Each row below holds a small network's activations on one input, seen along a few directions.
In each table, some parts of the input vary, and every possible input appears once, in random order.
Descriptions start from the smaller parts, as in this example, which fits no table here: one of 2 separate values, together with either a single point or one of 9 places around a ring or (one of 4 places along a line, together with one of 8 places around a ring).
Shared parts are said once, and a part with two or three values counts as separate values.
(in the rows, 128 means zero)

Other details of the inputs shift rows strongly along two fixed directions, in all tables alike. That doesn't count.

Rows:
R1: [102 110 135 112 113 143 140 101 126 120 145 125]
R2: [103 103 132  91 119 115 145 128 136 135 149 120]
R3: [116 107 127 114 147 135 155  87 111 152 105 145]
R4: [179 146  80 109 157 149  87 130 175 107 113 113]
R5: [175 146 109  86 162 174  74 126 146 109 133 111]
R6: [ 98 118 134 134 129 135 125  97 131 147 133 138]
R7: [103 112 136 126 121 141 129 100 129 142 136 136]
R8: [117 107 134 119 129 131 129 108 121 154 154 149]
R9: [188 162  94  78 187 154 104 121 149 126  76 103]
R10: [ 84 121 110 117 139 114 130 128 123 148 131 139]
R11: [ 99 125 116 120 116 125 134 120 138 160 128 137]
R12: [146 137 174 164 118  91 150 192  93 123 111 123]
R13: [105 111 107 148 136 128 139  93 132 133 137 138]
R14: [110 118 119 112 117 125 141 127 138 160 142 143]
R15: [136 155 166 180 127 106 142 154  78 119 117 133]
R16: [ 94 112 120 115 133 113 128 129 133 156 132 139]
R17: [150 147 160 178  96 102 149 173 109 112  97 117]
R18: [166 162 103  82 148 157  80 132 173 106 113 102]
R19: [101 105 133 120 144 115 115 110 113 151 146 143]
R20: [112 114 125  97 109 125 153 124 140 138 154 131]
R21: [ 93 127 120 127 118 123 134 113 148 153 122 129]
R22: [142 153 167 180 133  98 145 157  77 121 125 141]
R23: [ 91 116 122 121 148 113 118 108 104 142 144 144]
R24: [113  99 111 149 130 129 135  96 140 135 135 145]
R25: [154 155 169 184 116  94 157 189  96 131 111 134]
R26: [123 162 155 179 119 101 153 166 106 121 101 117]
R27: [ 94 132 107 123 132 121 139 122 129 155 137 145]
R28: [134 148 159 190 124 113 144 150  94 112 110 123]
R29: [196 198 150 161 177 139  89 172 114  81  94 101]
R30: [104 114 113 116  92 123 133 112 144 132 126 129]
R31: [222 179 128 176 157 121 106 188 136  83  86  98]
R32: [103 117 118 106  91 124 142 109 144 119 130 126]
R33: [118 103 133 114 123 134 133 111 121 146 160 142]
R34: [153 147 180 185 121 108 142 163  82 123 114 133]
R35: [114 114 121 106 109 125 143 127 139 151 149 138]
R36: [178 153 109  90 172 174  68 126 149 116 126 116]
R37: [104 103 127 100 119 115 134 131 134 147 143 128]
R38: [115  92 111 137 114 135 135 103 136 120 140 147]
R39: [107 118 121 104  99 127 138 120 136 145 136 130]
R40: [108 107 133 107 114 142 141 107 118 127 154 127]
R41: [184 160 108  97 190 160  63 126 152 122 132 127]
R42: [115 104 100 128 100 118 139 111 148 128 132 138]
R43: [113  95 114 128 113 138 143 102 136 109 143 145]
R44: [165 139 102 101 152 173  77 121 154  97 123 114]
R45: [151 148 171 149  92 104 164 175 100 102 116 113]
R46: [113 108 106 118  98 119 147 109 148 116 135 138]
R47: [109  93 137 108 132 124 123 116 114 143 157 130]
R48: [104 108 134 120 113 143 131 102 127 133 141 131]
R49: [148 140 169 194 117 114 141 157  98 112 107 126]
R50: [173 140 113  82 189 155  60 132 142 116 135 114]
R51: [165 182  85  93 180 160  73 143 160 115 109 109]
R52: [ 99 120 110 133 111 122 133 112 148 150 122 128]
R53: [ 98 123 124 117 108 126 137 114 147 148 124 129]
R54: [161 175  83 106 172 157  76 134 169 111 106  98]
R55: [103 119  93 142 126 117 146 105 142 143 130 125]
R56: [107  93 140 101 133 126 135 115 115 132 163 122]
R57: [161 133 183 162 117 113 161 170  85 104 140 122]
R58: [115  94 112 142 122 134 135 100 138 128 137 147]
R59: [146 132 166 166 101 124 151 155  95  86 118 121]
R60: [104 121 120 111 107 129 137 121 137 155 131 135]
R61: [105 104 124 132 115 142 128 102 131 135 133 138]
R62: [143 150 172 151  92 103 160 164 110  96 109 111]
Each input here is: one of 2 separate values, together with either a single point or (one of 5 places along a line, together with one of 6 places along a line).
The inputs of R45 and R40 match in every part but the choice among 2 separate values. If R10 is changed in the same way as R45 into R40, which row does it become?
Answer: R23
The inputs of R1 and R62 match in every part but the choice among 2 separate values. If R13 is changed in the same way as R1 into R62, which row does it become?
Answer: R55
Change only the place on the line of 5 in R12. List by row number the other rows that result.
Answer: R2, R10, R16, R37
Change only the choice among 2 separate values in R39. List by row number the other rows that result.
Answer: R5
Change only the choice among 2 separate values in R28. List by row number the other rows that result.
Answer: R54

Rows:
R63: [102 129 114 172 128 131 140  96 121 150 108 124]
R64: [173 157 106  90 139 155 100 150 172 118 112 107]
R65: [121 101 134 137 134 121 134 123 110 146 147 150]
R66: [122 110 138 139  99 137 143 101 126 121 134 138]
R67: [113 114 145 135 123 139 141 106 108 131 141 141]
R68: [105 119 109 173 140 108 145 110 145 146 112 144]
R69: [113 109 151 136 130 140 133 107 103 138 140 145]
R70: [ 89 137 111 164 124 111 132 116 136 147 111 137]
R71: [ 97 117 148 123 133 114 122 127 103 147 145 133]
R72: [167 152 106  83 134 153 105 155 170 101  98  92]
R73: [154 152 122  75 173 134  90 135 140 138 123 108]
R74: [121 104 127 137 127 120 142 123 115 138 148 146]
R75: [161 160 109  82 158 145 100 141 156 133 124 110]
R76: [185 153 125 114 136 155 100 127 149  71 105 100]
R77: [157 164 105  80 154 147 109 149 160 115 120 100]
R78: [ 97 127 128 128 110 117 140 131 125 127 147 128]
R79: [105 106 158 127 141 135 131 108  94 135 137 139]
R80: [104 120 141 133 123 120 124 128 114 150 148 141]
R81: [117 108 120 132 119 117 151 122 120 123 149 136]
R82: [124  94 119 132  94 116 149 119 137 113 131 126]
R83: [160 156 115  83 164 143  93 137 151 142 125 115]
R84: [222 192 230 238 114  94 170 231  44  45  84 102]
R85: [130  97 121 142 101 122 143 120 134 129 142 143]
R86: [110 116 129 138  93 123 133 129 139 132 141 136]
R87: [112  97 141 127 144 116 131 123  98 143 144 142]
R88: [118 158  73 104 144 132 109 111 151 145  89 141]
R89: [103 123 135 132 116 119 131 129 120 142 148 137]
R90: [103 113 127 127  87 118 139 129 142 117 129 122]
Describe the family of inputs behind these rows.
Answer: one of 4 places along a line, together with either a single point or one of 6 places along a line
The inputs of R64 and R86 match in every part but the place on the line of 4. If R72 is changed in the same way as R64 into R86, which row does it become?
Answer: R90
Change only the place on the line of 4 in R75. List by row number the other rows that result.
Answer: R67, R74, R89
List by row number the other rows that have the place on the line of 4 in common with R74.
Answer: R65, R68, R81, R82, R85, R87
List by row number the other rows that have the place on the line of 4 in common with R67.
Answer: R63, R66, R69, R76, R79, R84
